These are the activations of a small neural network, seen along a few directions. Each row is one input.
Each table varies a few parts of the input and shows all the possible inputs, shuffled.
A made-up example of a description, with smaller parts first: one of 4 places along a line, together with either a single point or one of 9 places along a line or (one of 3 separate values, together with one of 8 places around a ring).
Shared parts are said once, and a part with two or three values counts as separate values.
In the rows, zero is written as 128.

Other details of the inputs vary at random and push rows far along three fixed directions, the same in every table; ignore that.

A family of inputs:
r1: [104 158 143 189 120 214 119 179  86 161  69]
r2: [156 127 138 130 120 130 158 139 118 151 150]
r3: [219 157 138 113 142  84 163 200  66 136 107]
r4: [ 54 132  77 156  69 211 120  93 135 122 112]
r5: [125 164 138 113 130 134 136 149 110 110 134]
r6: [100 173 149 177 131 234 151 185 110 167  93]
r7: [126  98 115 117 153 137 126 163 110 120 109]
r8: [153  56 186 134 193  97 127 131 166 187 138]
r9: [ 87 117 118 134 140 235 140 209  92 169  98]
r10: [174 101 202 148 165 113 143 122 187 193 183]
r11: [144 121 107 128 102 106 104 133 113 107 133]
r12: [204 105 133  88 182  96 157 229  84 136 118]
r13: [ 98 102 116 118  96  89 110  46 171 114 181]
r14: [183 109 111  83 164  88 150 213  87 112 121]
r15: [124 148  84 100  86 100  98 133  95  46 114]
r16: [155 116 113 130 104 104 123 120 117 122 120]
r17: [138 149  64  53 132 110 135 116  89  86 135]
r18: [ 57 137  90 185  89 199 105 103 127 144  76]
r19: [ 94 143 116 104 104  90 136  57 143 100 143]
r20: [140 146 124 117 116 123 157 118 123 138 132]
r21: [115 165  80 100 107  94 111 132 104  49 107]
r22: [ 89 130 153 116 123  92 116  61 163 123 157]
r23: [ 47 149  89 148  65 200 119  88 117 139  96]
r24: [ 98 110 162 168 108 185 111 114 148 179 149]
r25: [161 105 171 158 156  83 129  81 179 182 129]
r26: [201 160 155  95 145 105 163 206  73 105 159]
r27: [112 159 148 199 139 223 128 189 102 166  70]
r28: [ 89 119 135 133 124  73  88  53 171 111 134]
r29: [ 93 124 128 150 159 242 143 191  83 154 109]
r30: [ 93  75 144 104 150 115 128  81 169 143 155]
r31: [161  63 189 147 208 112 129 118 154 178 142]
r32: [221 144 123 116 146  94 144 217  82 108 141]
r33: [125 145  24  91  75  82 126 106 125  40 114]
r34: [105 127 147 141 139  88  99  76 188 122 129]
r35: [136 164 114  85 104  95 151 119  86  90 128]
r36: [133  94 129 150 116  89 110  69 169 144 135]
r37: [ 96 119 157 185 133 178  89 119 176 150 111]
r38: [ 59 142 134 161  87 221  98 125 120 134 115]
r39: [124 157  99 114 109 130 155 120 131 123 122]
r40: [124 147  91 113 103 104 103 136 105  60 121]
r41: [102 123 146 121 120 112 111  66 191 117 161]
r42: [119 125 109 114 107  84  91  83 153  69 132]
r43: [152  99 173 135 140 102 127  89 178 162 184]
r44: [161 142 125 142 140 111 144 142 135 147 108]
r45: [173  83 173 159 152  88 123  86 182 177 144]
r46: [ 97 174  58  68  79  89 144  86 105  39 127]
r47: [123 149 120 109 111 136 126 130 121  89 144]
r48: [100 158 155 188 127 218 103 194  88 161  77]
r49: [158  64 189 143 203 109 122 122 158 175 144]
r50: [127 101 135  99 158 130 155 161 117 141 140]
r51: [217 141 130 121 148  91 147 220  75 114 144]
r52: [ 80  80 121  97 140 108 117  51 168 111 160]
r53: [124 168 135 116 134 137 139 154 122 112 132]
r54: [ 61 130  73 176  84 201  85 124 148 111 100]
r55: [144 153 130 138 137 107 133 146 104 120 104]
r56: [217 154 128 100 140 112 191 208  93 127 147]
r57: [172  89 174 135 200 113 109 100 160 197 132]
r58: [ 92 132 147 186 135 167 111 101 171 162  92]
r59: [149 125 127 118  97 126 147 122 111 137 145]
r60: [129  69 167 103 166  98 139 110 169 176 164]
r61: [131 144 121 115 113 112 154 109 118 135 134]
r62: [ 89 174  72  63  73  88 118  96  92  39 132]
Description of these inputs: one of 2 separate values, together with either a single point or one of 6 places along a line or (one of 4 places along a line, together with one of 6 places around a ring).
Changing only the choice among 2 separate values turns r7 into r30. The same change can be made to r49. Which row results? -> r52
Changing only the choice among 2 separate values turns r25 into r20. The same change can be made to r15. Which row results? -> r38
Start at r4 and move only the place on the ring of 6, one step at a time. The first step leads to r20. Which rows follow, in order? -> r46, r5, r47, r43
Change only the place on the line of 4 in r53. List by row number the other rows that result. -> r5, r22, r62
Change only the choice among 2 separate values in r4. List by row number the other rows that result. -> r45

A family of inputs:
r63: [ 80 131 178 170 134 141  98  53 160 167 119]
r64: [108 136 149 175 147 169 133  98 147 180 103]
r65: [194 108 175  89 212  59 152 155 111 139 148]
r66: [138 139 165 171 137 165 143 150 153 173 104]
r67: [ 36 105  98 137  77 209 128  81 136 158 136]
r68: [165  93 149  98 136  39 141  88 159 137 145]
r69: [171 205 112  91 126 114 153 210  47  80 104]
r70: [222 151 164 104 176  61 177 155 128 146 137]
r71: [118  65 129 101 146  62  94  45 189  93 163]
r72: [192 123 124 120 133  64 131 112 157 126 157]
r73: [102 167 106 165  84 201  91 168  93 113 104]
r74: [119  89  88 112  93  81 111  59 145  90 137]
r75: [140 142  35 100  78 139 126 178  60  73 105]
r76: [ 81 106  92 120 126 128 102 125 139  89 121]
r77: [183 108 142 123 138  50 133  74 178 119 162]
r78: [143 178  99 104  97  81 127 163  87  62 129]
r79: [ 43 107 103 158 100 191 104  69 151 159  87]
r80: [159 110 162 173 151 159 146 196 107 192 114]
r81: [171 146 189 179 140 166 126 185 104 153 127]
r82: [ 54 127  64  77 100 171 136 126 108  72 149]
r83: [115  91 125 108 133  63 124  33 153 142 133]
r84: [130 150  92 134 108 112 135 136 133 101 122]
r85: [102 125 104  96 151 130 123 135 122 101 112]
r86: [118  77 170 169 170 185  89 144 166 193 132]
r87: [ 94 175  44  81  66 155 156 124 101  65 141]
r88: [156 166 200 151 142 202 163 210  85 182 158]
r89: [103 137 193 176 124 159 107 117 159 170 116]
r90: [146 127 132 102 160 127 138 194 106 110 118]
Changing only one part turns r83 into r63. The same change can be made to r79. Which row results? -> r69
What is each input in this table made of? -> one of 4 places along a line, together with either a single point or one of 6 places along a line
Change only the place on the line of 4 in r90. List by row number the other rows that result. -> r66, r68, r89
